These are the activations of a small neural network, seen along a few directions. Each row is one input.
Each table varies a few parts of the input and shows all the possible inputs, shuffled.
Descriptions start from the smaller parts, as in this example, which fits no table here: one of 2 separate values, together with either a single point or one of 9 places around a ring or (one of 4 places along a line, together with one of 8 places around a ring).
Shared parts are said once, and a part with two or three values counts as separate values.

Other details of the inputs vary at random and push rows far along two fixed directions, the same in every table; ignore that.

Table:
x1: [-74 -16 -20  37 -34  42   6 -11 -40  23   5  -8   8 -17 -25]
x2: [ 21  21   4 -12  28   9  15  13  19 -29  -9  14   3  30  26]
x3: [ 39 -13 -12  -1 -13 -29 -25  -8  10  -5  28  12 -13  -4   1]
x4: [-35  -7 -28   8  -1  27  -2  12 -14  21  17 -13   9  20   4]
x5: [ 36   7  -8  14  -6 -30 -13   2  19  -8  28  12  -9 -18   2]
x6: [  5 -12  -6 -22  11   9   2  -4  19  -4   3  14   8  21  29]
x7: [-19 -12   5 -10  -6   0 -16 -10   0  12 -15 -16   9   0  -2]
x8: [ 11   4  19  33 -20 -24   2  -1 -23 -16  -7   6 -26 -34 -39]
x9: [ -4  16  11  30 -39 -29 -18 -22 -22  -3 -12  -3 -19 -41 -43]
x10: [-39 -26  -2  13 -17  36  12  -1  -9  22  -1  -6  24  -2  12]
x11: [-32 -31   7  -1   3  22  15  11  -9  26 -12 -15  18  -3   7]
x12: [-35  14 -26  21   4  22  10  22  -5  16  16 -11  14   6   6]
x13: [-32  -3   4  19  -4  31  20   9   5  16   2   1  27  -7  17]
x14: [ 17  22  -3 -19  30   7  10   9  19 -20  -4  22   4  25  30]
x15: [ 24  13  -5   3  -6 -24  -7 -12  13 -20  15  36 -11 -20  -7]
x16: [ 38  18 -15  16  -6 -28 -11   1   3 -16  18  13 -17 -10  -9]
x17: [ 26   4 -20 -23  28   4  -6  10  11  -4  11   3  -4  45  26]
x18: [-33  -3  -3 -26 -21  52  19  -3 -34   8  19 -44  17  -7 -13]
x19: [ 27 -14   1 -15   2 -37 -12 -15  -1  -8   3  22 -21 -12 -18]
x20: [-24  15 -17  32   3  28  17  25 -13   0   2 -24   9  16   2]
x21: [ 32 -24   8 -13  -1 -36 -13 -12   6  -7   2  16 -17 -18 -10]
x22: [  3 -18   5  24 -27 -22 -13 -22 -37  -2  -2   6 -28 -38 -46]
x23: [-34  17  -1  -8 -20  49  32   6 -24   5  18 -41  16 -22 -13]
x24: [ 19   2   4  16 -15 -22  -8 -14  11 -15  16  27  -8 -32  -6]
x25: [-44   8   6   8  -2  19   6   7   4  23 -20 -24  17  -4   5]
x26: [-33 -15   7   9  12  28  15   9 -28   5 -20 -21   1  14  -9]
x27: [ -1   3  -2 -38  21  -6 -13  -8  14   4 -16  -3   7  29  12]
x28: [-15   9   8  11   9   4  14  11 -13   3 -11   1  -9  -8  -7]
x29: [ 14   3  11 -25  38  -7  17  19  30   0  -6  10   1  12  29]
x30: [ 16  29  16 -24  26  -9   6   8  21 -17 -29  -7   2  36  19]
x31: [ 33  -4  -3  -3  -9 -16 -16 -25  -4 -21   7  28 -21  -4 -10]
x32: [ 29 -18  18 -12 -18 -32 -29 -21   9   1  -9   2   1 -20 -13]
x33: [ 16   7  14 -36  28  -4  -7  -6  12 -15 -27 -11   2  46  14]
x34: [ 30   3 -12 -17  27   7  -2  14  12 -14   6  -4  -6  50  22]
x35: [ 10 -15  21  33 -28 -26   0  -6  -7  10   5  11 -13 -59 -33]
x36: [-23   0  -8  26  -3  23  15  22   4  25  16 -16  24   0  18]
x37: [-43   0   1  -4   2  22  -6  -8 -21  15 -25 -26  11  19  -4]
x38: [  9   9  18 -19  14  -5   2   8  30  11 -19  -4  18   8  22]
x39: [ 10  12   3 -29  41  -8  16  18  23  -2  -5  17  -2  18  22]
x40: [ -9  13   4  26 -37 -32 -20 -23 -13   4  -5   2 -15 -46 -45]
x41: [ 29 -14  -8 -24  16   0  -3  15  25   7  16   2  14  32  40]
x42: [ 36  -6   4   3 -11 -14 -11 -22  -4 -29   2  20 -24   0 -14]
Description of these inputs: one of 2 separate values, together with either a single point or (one of 4 places along a line, together with one of 5 places along a line).
The inputs of x24 and x6 match in every part but the choice among 2 separate values. If x25 is changed in the same way as x24 into x6, which row does it become?
Answer: x7
Start at x32 and move only the place on the line of 5, one step at a time. The first step leads to x7. Which rows follow, in order?
Answer: x27, x37, x33
Start at x16 and move only the place on the line of 4, one step at a time. The first step leads to x14. Which rows follow, in order?
Answer: x28, x9
Change only the choice among 2 separate values in x15. List by row number the other rows that result.
Answer: x1

Table:
x43: [-32   2 -18 -13  40  59  35  34  -1   7   9 -13  27  49  45]
x44: [ 24 -10  20 -23   1 -13   1 -10   2  -9  -5   7  -6 -14  -5]
x45: [ 20   5 -11  43 -40 -22  -9 -15 -23 -17  27  15 -25 -49 -44]
x46: [-47  20   4 -10  33  36  19  23  -2  12 -40 -26  15  48  22]
x47: [ 35 -11  -6   8 -17 -37 -24 -11  15   5  21  17  -7 -20  -6]
x48: [ -6 -20   1  20 -39 -24 -33 -27 -25   3  -3 -10 -14 -24 -43]
x49: [-18  -5 -24  22 -24  19  -6   1 -19  12  28 -17   2 -10  -9]
x50: [-54  11  14  31 -25  24  14   2 -26  19 -18 -33   8 -28 -30]
x51: [ 56 -10   5 -15  16 -39  -4   0  31 -17  13  38 -12   1  19]
x52: [ 76   7 -10 -23   2 -37 -16 -15  21 -32  35  34 -20   2   8]
x53: [ -4  35 -13 -22  51  37  30  42  27  -7   1  -9  21  61  52]
x54: [ -8 -11   5  -2 -26  -4 -12 -16 -15  13   0 -20   9 -27 -18]
x55: [-19   4   5  -9  16   8   4   4  -7  -1 -28  -5   0  20  -1]
x56: [-34 -20  -6  57 -54   1 -12 -14 -28  22  16   3  -3 -53 -38]
x57: [-59 -20   5  32 -21  26   2  -9 -47  18 -19 -19  -3 -15 -33]
x58: [ 54  12  22 -41  17 -37  -4  -9  27 -23  -5  19 -13  -4   1]
x59: [-13 -14   1   3 -14  -2 -15 -20 -13   1 -14  -4  -8  -1 -18]
x60: [ 68  20   6  -1  12 -55 -13  -1  41 -26   6  34 -19  -9   9]
x61: [-79   2 -11  19  23  58  34  36  -3  32 -12 -19  33  23  33]
x62: [ 40   4  10 -78  49   1   9   4  47 -12 -13   6  16  49  54]
What is each input in this table made of?
Answer: one of 4 places along a line, together with one of 5 places along a line
The inputs of x61 and x47 match in every part but the place on the line of 5. If x55 is changed in the same way as x61 into x47, which row does it become?
Answer: x48
Change only the place on the line of 4 in x57. List by row number the other rows that result.
Answer: x43, x44, x51
Change only the place on the line of 5 in x44. List by row number the other rows that result.
Answer: x50, x54, x58, x62
